A small network was shown many inputs. Here are its activations along a few directions, one row for each input.
Each table varies a few parts of the input and shows all the possible inputs, shuffled.
Descriptions start from the smaller parts, as in this example, which fits no table here: one of 8 places around a ring, together with either a single point or one of 9 places along a line or (one of 3 separate values, together with one of 6 places along a line).
Shared parts are said once, and a part with two or three values counts as separate values.
In the rows, zero is written as 128.

Other details of the inputs vary at random and push rows far along three fixed directions, the same in every table; ignore that.

A family of inputs:
x1: [106 114  87 123 106 117 165 117 130 113 122]
x2: [124 116 124 123 128 139 124 158 118 116 115]
x3: [122 139 116 107 148 157 132 166 123 146 130]
x4: [171 105 131 144 137 139  90 116 145 116 155]
x5: [149 122 129 112 148 171 127 168 101 127 126]
x6: [121  97 107 129 114  98 138 105 139 108 120]
x7: [165  87 136 135 118 135 126 116 142  91 128]
x8: [119 158 148 114 157 139 119 152 117 141 134]
x9: [162 115 151 140 136 119 116  85 142 107 155]
x10: [188  95 134 138 148 117  98 118 157 100 161]
x11: [140 131 135 141 131 101 112  78 165 119 168]
x12: [147 105 111 113 137 181 127 199 115 126 116]
x13: [167  80 125 125 122 138 136 141 134  86 123]
x14: [165 138 128 141 154 108  86  98 151 120 182]
x15: [156  84 116 123 115 164 139 154 137 108 119]
x16: [164 124 133 141 141 124  95  93 153 124 172]
x17: [104 101  82 112 100 134 175 129 121 119 105]
x18: [ 80  99  92 115  86 122 173 134 108 110  79]
x19: [173 108 139 136 139 121 122 113 135  93 156]
x20: [124 128 113 103 141 160 148 172 126 138 123]
x21: [115 138 140 138 134  70 119  62 135 116 151]
x22: [151 142 133 136 162 119  75 124 140 132 157]
x23: [ 73 163 140 119 144 127 109 137 132 174 117]
x24: [ 95 148 119 122  81 109 182 138  92 161  74]
x25: [ 81 167 116 105 143 129 139 150 129 157 122]
x26: [152  76 122 132 102 146 146 128 133  90 111]
x27: [110 163 134 126 161 125  90 155 131 156 140]
x28: [171  95 139 135 140 118 111 118 142  96 141]
x29: [ 56 180 145 132 129  95 130  88 124 157 123]
x30: [132 101 122 137 112 141 131 124 123 107 112]
x31: [104 112 102 123  96 129 168 112 139 118 121]
x32: [222  95 141 129 105 142 156 152 120 111 121]
x33: [121 121 114 107 126 177 151 178  90 128 106]
x34: [132 131 156 146 136  96  95  80 149 123 145]
x35: [ 92 135 114 113 120 146 157 153  96 132 103]
x36: [161 125 148 146 137 122 106  96 135 109 160]
x37: [132 165 139 147 107  92 143 115 106 157 116]
x38: [190  85 127 133 138 127 112 131 155  91 153]
x39: [107  89 108 129  91  94 163 101 131  88 105]
x40: [156  94 125 120 120 171 148 142 113 106 114]
x41: [ 92 127 122 125 107 129 152 102 107 129 106]
x42: [159 114 117 144  76 112 202 136 117 116  98]
x43: [ 79 119 111 130  95 118 144 105 115 124  94]
x44: [144 115 110 110 128 200 135 186 113 137 126]
x45: [111 166 157 137 160 139  80 144 124 157 134]
x46: [ 74 176 139 122 158 116  96 136 111 167 111]
x47: [ 92 128 121 136 108  76 148  75 128 111 134]
x48: [ 72 154 121 126 121  98 132  88 138 151 132]
x49: [139 180 160 140 117  73 147 112 138 153 125]
x50: [114 155 135 112 150 159 118 155 133 163 139]
x51: [162 119 151 143 136 118 116  89 144 104 156]
x52: [ 91 167 143 141 137 107 114  93 120 146 136]
x53: [ 83 161 109 117 134 117 133 133 130 147 131]
x54: [146 122 131 120 148 179 101 172 123 148 127]
x55: [ 69 127 116 127 106 101 138  95 134 141 107]
x56: [115  96 108 134  85 118 165  80 116  94 114]
x57: [ 98 100 107 137  89 103 147  97 140 112 117]
x58: [121 100 119 134 116  98 134 100 130 101 115]
x59: [142 152 162 130 169 154  74 146 128 152 136]
x60: [156 148 135 123 103 151 184 195 108 147  90]
x61: [142 117 114 111 128 197 141 191 119 135 128]
x62: [149 151 128 115 166 158 109 170 134 142 151]
x63: [113 162 154 131 160 146  81 139 119 163 126]
x64: [ 95 149 133 145 134  72  98  76 132 128 137]
x65: [159  93 117 135 122 154 120 142 136 110 133]
x66: [ 98 118 127 139 109  91 130  82 153 123 129]
x67: [122 140 141 109 148 151 134 162 110 138 124]
x68: [ 61 141 101 105 120 130 145 150 110 155  86]
x69: [142 212 189 127 161 112 104 162 121 193 138]
x70: [170 119 140 145 153  98  85 104 162 109 170]
x71: [106 180 138 125 158 149  92 147 130 171 153]
x72: [205 140 144 150 124 137 136 154 118 133 132]
Description of these inputs: one of 8 places around a ring, together with either a single point or (one of 2 separate values, together with one of 4 places along a line).
Question: The inputs of x66 and x23 match in every part but the place on the ring of 8. If x25 is changed in the same way as x66 into x23, which row does it become?
Answer: x20
Question: The inputs of x55 and x57 match in every part but the place on the ring of 8. If x6 is changed in the same way as x55 into x57, which row does it become?
Answer: x27
Question: Start at x17 and move only the place on the line of 4, one step at a time. The first step leads to x68. Which rows follow, in order?
Answer: x46, x5
Question: Which other rows agree with x14 in the place on the ring of 8? List them by row number.
Answer: x4, x22, x33, x37, x43, x44, x56, x64
Question: Which other rows agree with x39 in the place on the ring of 8? List them by row number.
Answer: x15, x19, x26, x29, x31, x60, x62, x70

A family of inputs:
x73: [200 102 130 150  78 110 169 119 109  78 118]
x74: [114 121 155 155  61  27 170  32 131 113 104]
x75: [160 108 145 127 130 160 109 121 127 122 146]
x76: [114 148 116 142 109 115 134 107 144 133 144]
x77: [189 124 155 131 150 152  92 131 150 138 175]
x78: [ 98 132 103 111 123 153 149 157  96 150 104]
x79: [182 115 111 131 137 130 125 132 135 127 157]
x80: [107 143 140 111 138 134 119 126 110 141 137]
x81: [109 157 130 146 138  87  97 105 157 164 136]
x82: [168  42 120 172  37  47 237  48 140  42 102]
x83: [111 124 124 135 141 113 101 117 115 131 116]
x84: [ 69 133 116 124 111 161 132 157 104 134  84]
x85: [113 169 131 144 138 107 104 103 145 174 149]
x86: [ 70 127 121 112 126 163 137 147 106 137  75]
x87: [123 144 141 118 146  79  96 108 153 136 150]
x88: [137 101 107 115 124 120 154 155 140 101 130]
x89: [ 77 133 123 114 116 164 157 153 107 144 108]
x90: [124 107 142 121 141 123  99 118 118 113 127]
x91: [114 123 118 121 135 161 121 168 102 116 107]
x92: [164 112 162 146 166 154  68 135 139 113 156]
x93: [172 129 146 145 145 131 106 116 157 125 183]
x94: [106 117 114 108 124 158 163 158 103 120 119]
x95: [104 155 151 124 135  95  92 109 158 158 140]
x96: [109 166 141 143 143 118  90  98 129 166 143]
x97: [ 76 121 124 117 136 130 135 144 106 120 103]
x98: [ 94 126  98 121  95 138 155 157 135 130  98]
x99: [ 91 126 122 126 129 162 112 159 107 154  88]
x100: [ 98 130 105 107 120 137 175 159 117 135 124]
x101: [ 90 138 131 123 150 116 111 109 117 124 112]
x102: [113 115 109  97 110 141 169 150 115 133 118]
x103: [159 110 120 129 120 192 130 164 118 112 130]
x104: [134 183 159 150 126  72 112 112 104 184 113]
x105: [142 129 127 122 146 137 127 110 121 113 142]
x106: [150 150 127 138 152  96  95 126 155 121 162]
x107: [130 127 133 132 132 142 124  98 132 121 134]
x108: [170 101 133 134 135 139 115 153 160 109 150]
x109: [ 84 128 148 126 129 125  97 112 122 141 110]
x110: [189 118 122 118 156 152 131 142 135 113 157]
x111: [142 150 116 125 141 139 129 155 128 134 154]
x112: [136 123 125 128 132 119 127 115 161 122 129]
x113: [115 137 114 117 140  92 136 110 149 121 128]
x114: [174  95 100 119 132 146 133 175 132 118 121]
x115: [176 105 117 117 130 185 147 157 134 118 130]
x116: [101 190 161 136 119  87 162  96 117 152  88]
x117: [163 127 126 134 142 153 113 140 120 109 157]
Question: What is each input in this table made of?
Answer: one of 5 separate values, together with either a single point or (one of 2 separate values, together with one of 4 places along a line)
Question: The inputs of x114 and x113 match in every part but the choice among 5 separate values. If x83 is changed in the same way as x114 into x113, which row does it become?
Answer: x101
Question: Change only the place on the line of 4 in x81. List by row number the other rows that result.
Answer: x85, x96, x99
Question: Which other rows agree with x74 in the choice among 5 separate values? List them by row number.
Answer: x75, x77, x80, x87, x90, x95, x102, x109
Question: Change only the choice among 5 separate values in x100. List by row number the other rows that result.
Answer: x79, x102, x110, x111
